Each row below holds a small network's activations on one input, seen along a few directions.
In each table, some parts of the input vary, and every possible input appears once, in random order.
Descriptions start from the smaller parts, as in this example, which fits no table here: values(3) and (point or line(11) or (line(4) and ring(5))).
Shared parts are said once, and a part with two or three values counts as separate values.

Other details of the inputs shift rows strongly along three fixed directions, in all tables alike. That doesn't count.

Rows:
R1:   -2  -91   38  367 -126   86  -34  -53  284 -130 -214 -405  -54  209
R2:  -34 -237 -106  164   16 -313  -55 -250 -176   54 -366 -178   48   37
R3:  546 -266   23 -347   28   27  146  359 -168  -40  378  141    7   98
R4:  576 -241   29 -202  170  -23   93  103 -365   90  469  121  243  218
R5:  522    9  177 -186 -112  301  102  135 -288   57  370 -212  406  540
R6:  -40 -215  -98  353  -49  -84   51   -8  142  -64 -214 -132 -148   17
R7:   76   -9  -89  266  -61 -117    4  -53  148  -20 -216  -47 -249   37
R8: -478  550   94 -320  -52  165  -83   35   97  -28  117  373  -36 -387
R9:  -47  100  -40  413  -21   93  -14 -294   38   35 -256 -339  173  341
R10:  -36 -258 -153  273  120 -264  126  -49  131   84 -188  103 -271 -129
R11: -419  498  199 -327  -48  140 -299 -160  -33  -23 -138   -9  306   47
R12: -439  380   59 -239  -57   89  -56   86 -118  -38  194  317 -171 -506
R13: -259   35  -64 -212  252  -36  -55   68  -24  -56  191  483 -100 -621
R14:  441 -335  -38 -271  -26 -165  309  350 -143  207  349  241  -51   41
R15:  238  363  369 -503 -372  358 -142   95 -105  -26   54 -322  508  768
R16: -233   56  -69 -169  224 -136  -35   10  -19   19  133  476 -212 -583
R17:  478 -155  176 -268 -238  155  145  361 -131   49  318  -82   38  322
R18: -371  622  185 -121   20  422 -280 -176   32   21   82  -29  340  114
R19: -232  202   75 -188   71  233 -164   30  191  -83  147  116   42 -257
R20: -282 -111 -141 -190  326 -113   51   14  -75  -72  177  441 -190 -589
R21:   13 -347 -171  302  100 -159   43  -70  139  -75  -72 -102 -174 -148
R22:   23  -67 -110  420  182  -84   18 -281   20  133 -215 -211   72  176
R23:  -36 -323 -211  281  230 -206   83  -89  199  -19  -99  -33 -178 -178
R24:  -47 -166 -109  127  110 -298  -51 -235  -86   97 -405 -189   55   78
R25: -410  609  176 -259 -121  509 -275  -61  276 -220   80  -62   83  -37
R26:   57  353   36  287 -318   70   37    2  304   -5 -355 -344 -125  416
R27:  -54 -249 -167  304  -13 -183   97  -26   50   21 -172   22 -246 -118
R28:  490 -517   -3 -271   75 -129  210  374 -306  -10  481  232  -49 -132
R29:  -42  113  -36  314 -369   44   54   -8  256   50 -311 -283  -96  342
R30:    1 -302  -31  204   60 -381  -23 -208 -270   -8 -317  -84   32 -118
Description of these inputs: ring(5) and (values(2) or line(4)).
The inputs of R5 and R18 match in every part but the ring(5) part. If R28 is changed in the same way as R5 into R18, which row does it become? -> R13
A walk changes only the ring(5) part. It starts at R26 and steps to R8. List the rest of the walk in order. -> R14, R29, R12
Change only the line(4) part in R29. List by row number the other rows that result. -> R6, R21, R27
Which other rows agree with R26 in the ring(5) part? List them by row number. -> R3, R4, R7, R15, R25

Rows:
R31:  343 -314  -16   36 -137 -168  154  172  -73   50  -44  -74 -101  164
R32:  329   77  164 -215 -330  228   91  261   88   48    6 -215  116  531
R33: -408  248   13  300 -183  -15 -116 -188  227  -89 -452 -146 -186  -71
R34:  132 -383 -103  181   19 -196   69   48   14  -57  -86  -99 -152  -53
R35:  -54 -163 -153  323   91 -344   48  -95  110   37 -276   72 -257 -174
R36: -482  219   -1 -193  225   89 -155 -100  -40 -107  196  374  -71 -612
R37: -152  199   57 -483   46   62  -16  138 -122   -3  322  399  -18 -336
R38: -403  578  125   31 -142  307 -128 -111  164  -14 -129  -22   74   73
R39:   65  188  111 -227  -39  343   -7   65  -28  -18  330  -19  180  146
R40: -105    9   39 -547  102  113  -18  185 -142  -85  440  350   20 -399
R41:  358  -81   56  -26  -10  161   73  114  -37   15  223 -110  123  294
R42: -154   85   94 -481  172  127 -155  -53 -339  -49  278  225  298 -196
R43:  308  185  146   14 -245  254   99  132   33   93   54 -253  180  597
R44:  -40  358  115 -100 -138  225  -46   43   60   35   57  -12  117  171
R45:  396  -40   77  -70  -90  214   53  152   47   28  177 -191  163  403
R46: -356  209  -23  331 -107   67 -138 -190  382 -147 -441 -278 -118   26
R47:  338 -471  -74  -76  200 -280   45  -61 -317   47  110   -3  170   54
R48:  472 -390  -36 -109  126 -345   90   31 -401  147   75    4  155  112
R49: -214   98   25  220 -189   91  -94  -88  241 -130 -289 -311  -70  128
R50:  214   94   47   42 -171  104   72   77   65  102   16 -157   95  369
R51:  -84   37   36 -486  154  143  -28  132 -187  -28  523  371   67 -383
R52:  167 -412 -136   67  271 -349  -42 -154 -280   11  -24   42   73 -123
R53: -117 -149 -175  309   90 -292   52  -93  102   56 -267   70 -251 -177
R54:  -61   86  105 -535   92  218  -23  206  -87  -61  419  288   84 -230
R55:  -16 -149 -175  381  162 -322   56 -119   -9   63 -167  130 -196 -215
R56:  406 -516 -131  -31  149 -242  162  175  -61   56  193   66  -88  -39
R57: -667  330  -66    4  241   96 -185 -256   62 -107   49  310  -98 -644
R58: -384  529   73  118  -69  200 -133 -157  116  -22 -109   -4   25  -14
R59: -293  229   50 -280  167  236  -92  -17  -68  -70  303  308   50 -381
R60:   97  189   77   91 -203   97    5   33  135   57 -108 -186   50  331
R61: -171  167   41  140 -167  196  -77  -39  308  -94 -269 -302   -2  212
R62: -251  185   38 -392   36   31  -40   80  -99  -52  194  385  -82 -422
R63:   83 -269 -108  176  -42 -256  100   40  -47   25 -156   -3 -205  -75
R64:  122 -194  -44   67  126 -310  -13 -131 -277   98 -154  -29   92    4
R65:  359   56   90  -60 -212  186  119  180   18  127  102 -184  169  504
R66:  387  -39   65   14  -69  203   61  101   22   15  176 -210  143  417
R67:  -80 -251 -172  364  151 -231   22 -111  181  -21 -255  -63 -210 -152
R68: -774  418  -48   38  150   -8 -170 -251   34  -46  -86  366 -175 -649
R69: -223 -193 -163  434  122 -238  -15 -168  216  -96 -387  -67 -258 -249
R70:  453 -546 -101  -97  117 -244  181  229 -108   -1  194   93  -91  -73
R71:  295 -362 -122  -30   16 -283  170  152  -99   75   54  118 -157  -63
R72:  373 -418 -119  100  138 -202  113   97  -60   36  135   20  -69  -19
R73:  362  -91   86  -72 -135  215   76  169   64   42  140 -234  150  431
R74:  279    2  139 -169 -152   52   22    8 -185  115  -38 -261  350  482
R75:  323 -453 -149  131  146 -279  126   92   21   20   21   11 -136  -48
R76: -144  141   34  138 -251   29  -36  -40  149  -31 -272 -203  -97  133
R77: -207  230   64 -331   64   62  -46   66 -153   11  285  388    2 -349
R78: -266  113    9  219   64  -22 -226 -329   10  -69 -363 -225  148   97
R79: -361  372   43  294 -183  101 -107 -161  346  -19 -469 -210  -99  174
R80:   -3 -367 -152  262  241 -331  -34 -277 -161    0 -223  -62   52  -91
R81:   42  131  169 -356 -208  292  -55  186   19 -131  202  -86  121  134
R82: -294  244   50  178  -50  -62 -147 -338   -8   26 -401 -241  151  119
R83:  -65  -11   99 -568   47  138  -28  221 -211 -130  456  326   32 -372
R84:   46  328  259 -345 -202  273 -105    2 -181   63   -7 -223  421  458
R85: -140  400  109  -93 -132  256  -24   -9   22   32  110  -18  118  144
R86:  -35  392  206 -231 -236  346  -38  121   57   40   89  -51  168  292
R87: -358  230  -49  433   45   76 -141 -274  283  -78 -334 -160  -85  -55
R88:  582 -548 -134   62  187 -169  246  143 -205   95  325   53   -6   76
R89:  112 -227 -173  341  148 -284  151  -68  -97  113  -37   86 -142  -98
R90:   20 -239 -130  256  -12 -339   60  -44    2   -4 -231   12 -266 -188
R91:   -5 -148 -165  378  186 -317   77 -121  -72   62  -99  146 -186 -218
R92: -187  176   40  307  -83  171  -96 -141  287  -54 -279 -274   -6  186
R93:  169   94   84  -20 -269   92   39  112  159   13 -139 -210   16  354
R94:   74 -239 -153  171   69 -310  103    3   27   77 -106   95 -204 -116
R95:   48  308  189 -165 -126  477  -29   60   57  -45  206 -149  225  344
R96:  -23   23   19 -373  176  171    4   99 -171   -9  468  323   85 -308
R97:  -86  109  104  153 -242  201  -69    3  244 -127 -263 -366   10  307
R98: -242   78   17 -362  189   69  -68   68  -44  -89  280  349  -40 -461
R99:  376 -360  -89  -17  -46 -210  183  196  -73   98   23   21 -112  109
R100: -223 -123 -203  439  144 -361   16 -205   69   53 -271  108 -264 -328
The inputs of R55 and R38 match in every part but one. If R77 is changed in the same way as R55 into R38, which row does it become? -> R86
The inputs of R51 and R92 match in every part but one. If R71 is changed in the same way as R51 into R92, which row does it become? -> R32
What do these inputs look like to the network? -> values(2) and ring(5) and (point or line(6))
Which other rows agree with R47 in the ring(5) part and the values(2) part? List them by row number. -> R39, R40, R49, R51, R56, R57
Change only the ring(5) part in R59. List by row number the other rows that result. -> R45, R57, R87, R96
Change only the values(2) part in R89. List by row number the other rows that result. -> R88
Change only the ring(5) part in R75. List by row number the other rows that result. -> R54, R56, R67, R98

Rows:
R101:  347 -259  -10 -307  314 -136   68  102 -569   24  562  419  157 -210
R102: -712  752  133 -244 -200  449 -241 -260  109  -22  -69   -8  233   13
R103:  245 -286   38 -499  251  152  -53  192 -238 -139  557   89  235 -116
R104:  -24 -446 -280  537  409 -404  113 -135   78   -5 -154  287 -437 -515
R105: -342  304  -80  565    5   16 -198 -427  361  -17 -497 -279   11  215
R106:  606 -559 -169  234 -134 -283  336  202   49  126   89 -188 -221  261
R107: -620  392  100 -202    2  117 -190  -18  120 -140  -69  338 -192 -430
R108:  595 -337  -10   74 -175    1  326  281  102  183  -15 -320  105  629
R109:  -36 -224    3  263  -90  -82 -143 -203  202 -182 -500 -417   16  161
R110: -674  104   46 -582  251  211 -198 -110 -270 -215  391  389   97 -765
R111:   94  458  236 -526 -349  412 -128   92   43   65   32 -186  368  531
R112:  326 -432 -191  329  281 -314   91  -22   38  134  -34   38  -78   12
R113:  286   61  169 -373 -350  395  147  406 -111   19  448    0   82  249
R114:  359   70  137  136 -337  104  -28   96  332  138 -428 -590  172  876
R115:  360 -360 -117 -228  237  -85  177  311 -310  -20  618  506 -198 -549
R116:    3 -318 -217  359  149 -478  115  -42  150   28 -409   29 -275 -182
R117:  -91 -551 -292  384  328 -487  207  -45  -92   56  -97  351 -444 -556
R118:  742 -273   71   63 -213 -110  152  112 -247   93 -192 -411  184  746
R119:  124  509  369 -458 -338  387 -134   94  -86   51   47 -270  427  510
R120:   19 -394 -293  424  425 -428  150 -121   98   20 -105  261 -278 -441
R121: -698  695  157 -180  157  242 -349 -287  -82  -99  157  271  207 -439
R122: -366  201  -76  336 -154 -189  -98 -134  376 -134 -402 -125 -333 -148
R123:  361 -102  158 -398  -45   20  126  170 -411  155  436   51  317  191
R124: -575  484   84 -366   34  299 -150  -57    6   57  143  224  126 -280
R125:  297  -65  109 -458  -10  105  122  159 -572   73  456  144  238  128
R126: -301  211 -125  551   -8   -8  -63 -284  441  -95 -328 -170 -331 -165
R127: -327  364   51  566 -437   94 -156  -73  483 -153 -637 -436 -188  274
What do these inputs look like to the network? -> values(3) and (point or line(8))
Change only the line(8) part in R124. List by row number the other rows that result. -> R102, R106, R108, R113, R117, R123, R125
Change only the values(3) part in R117. List by row number the other rows that result. -> R104, R107
Which other rows agree with R112 in the values(3) part? List them by row number. -> R101, R103, R104, R105, R115, R120, R121, R126
